Each row has a name. After each piece below comes the name of the row it's from, unless a question asks for something else. Each question is about the rows just above it.

Columns, left to right: D A M Z
K: [64.4 84.3 14.5 37.3]
C: [ 26.4 -12.3  14.5   0.0]
L: [84.3 84.3 84.3 37.3]
Go on from [ 26.4 -12.3  14.5] to the end of its row. -> [0.0]
Repeated in L: -> [84.3]
[26.4 84.3] is in which column, read top down? -> D
Which column holds this, read top down? [14.5 14.5] -> M

Columns, left to right: S Q N W B
U: [  7.5  21.8 -18.3  28.2 -18.3]
H: [ 49.7 -59.1 -11.8 -78.8 -65.0]
R: [-13.6 -12.8  17.3 -22.8 -14.3]
[ 21.8 -59.1] is in which column, read top down? -> Q
The value that U holds more than once: -> [-18.3]

Columns, left to right: dof teg visu vugu dos
Y: [ 82.0  23.4  12.2  10.5 -29.6]
P: [-28.1 -21.5 -20.8   6.4   2.2]
G: [-72.7  -6.7  -4.8 -13.6 -66.5]
X: [ 21.4  21.8   6.2 -16.6 -41.8]
T: [ 52.9   4.6 -26.0  26.6  36.5]
V: [-28.1 -21.5 -20.8 -12.2  72.0]
F: [21.4 16.2 16.2 16.2 -4.0]
Repeated in F: -> [16.2]
Go on from [-72.7  -6.7] to the end of its row. -> [ -4.8 -13.6 -66.5]
Which column holds this, read top down? [ 12.2 -20.8  -4.8   6.2 -26.0 -20.8] -> visu

Columns, left to right: Mipe zosa pira vusu nelu
Kek: [ 34.4 -92.0  21.4   0.8 -23.2]
Sogaf: [ 34.4 -92.0  21.4 -11.5  11.3]
nesit: [ 34.4 -92.1  21.4 -11.5  11.3]
[ 34.4 -92.0  21.4   0.8 -23.2] is in which row? -> Kek
find: [ 21.4   0.8 -23.2] -> Kek
Which row holds [ 34.4 -92.0  21.4 -11.5  11.3]? -> Sogaf
After [-92.1  21.4 -11.5], its row goes on with -> [11.3]
The rest of the row after [ 34.4 -92.1  21.4]: -> [-11.5  11.3]

Columns, left to right: zes tupu Vumed Pana
topuf: [-82.1  -0.2 -82.1 -28.9]
safo: [ 14.0  74.8 -48.6 -42.9]
zafa: [-82.1  -0.2 -82.1  -8.9]
Sur: [ 13.9  74.8 -48.6 -42.9]
Repeated in zafa: -> [-82.1]
Which column holds [74.8 -0.2 74.8] top down? -> tupu
Repeated in topuf: -> [-82.1]
Which row holds [ 13.9  74.8 -48.6 -42.9]? -> Sur

Columns, left to right: Besar gere Lufen Vage Tozod Von vuro ninus Kizof
Rumef: [-3.6  9.8  4.1  6.0  4.6  2.5  6.0  3.5 -7.2]
visim: [ 17.7 -13.3  17.7 -37.2  60.0 -14.1  17.7 -37.5 -37.4]
kabu: [ -4.8  32.0 -34.4 -13.9 -33.7 -26.5   6.1 -71.1  -7.2]
fara: [-1.2  1.6  0.4  2.5  2.7  1.2  3.1 -1.8  1.6]
kunog: [-10.0   1.7   0.4   2.5   1.6   3.2   3.1  -0.1   2.5]
lizu: [-13.3   4.3   0.4   2.5   1.6   3.2  28.2 -21.4   4.1]
Which column holds [1.6 1.7] top down? -> gere
Go on from [1.7 0.4 2.5] to the end of its row. -> [ 1.6  3.2  3.1 -0.1  2.5]
The row with [-13.3  17.7] is -> visim
The value that visim holds more than once: -> [17.7]

Columns, left to right: Tukuv vaga fom nume
mimit: [-47.7  22.8 -16.4  22.8]
fabut: [-36.8  21.5 -14.9  36.6]
Gufu: [-13.2  15.8   8.2   6.3]
Zasi: [-23.1  -4.4  24.7  56.5]
Gaf: [ 10.7  20.2   6.2 -40.3]
lav: [ -3.9  27.0 -35.4   3.0]
Bez: [ -8.0  45.8 -34.9   5.0]
Lirez: [30.5  4.2 42.8 13.0]
derak: [-17.7 -42.1 -69.0 -61.5]
Makap: [36.7 48.9 18.7 21.1]
Nodi: [-45.5   6.8  14.7   3.2]
find: [-69.0 -61.5] -> derak
The value that mimit holds more than once: -> [22.8]
Which column holds this, read top down? [ 24.7   6.2 -35.4 -34.9] -> fom

Columns, left to right: pufop gifam tet fosu mupa vudu fepap
Nutef: [-11.6  -8.7  92.7 -59.7  24.0 -10.8 -41.6]
sebid: [-48.1  -1.3   5.7 -12.1  44.3  -8.0 -57.2]
tel: [-46.6   6.9  -4.3  -6.6  37.8 -20.8 -63.8]
find: [ 37.8 -20.8] -> tel
Which column holds [ -8.0 -20.8] top down? -> vudu

Columns, left to right: tisim rovi kas tav Kenip
Vav: [ 33.0  10.3 -55.0  44.8 -19.4]
Vodos: [ 37.6  25.6 -66.3  45.9   4.3]
bep: [ 26.4   7.0 -87.8  68.8   4.0]
Napuv: [ 33.0  10.3 -32.0 -19.4 -19.4]
lis: [ 21.8   7.0 -87.9  68.8  -3.9]
teke: [ 48.7 -35.2 -36.1  51.7  13.5]
lanef: [ 40.9   7.6 -57.7  27.3   3.7]
The rest of the row after [  7.0 -87.9  68.8]: -> [-3.9]
Which row holds [ 48.7 -35.2 -36.1  51.7]? -> teke
After [ 33.0  10.3 -55.0  44.8], its row goes on with -> [-19.4]
[-87.8 -32.0 -87.9 -36.1] is in which column, read top down? -> kas
The value that Napuv holds more than once: -> [-19.4]

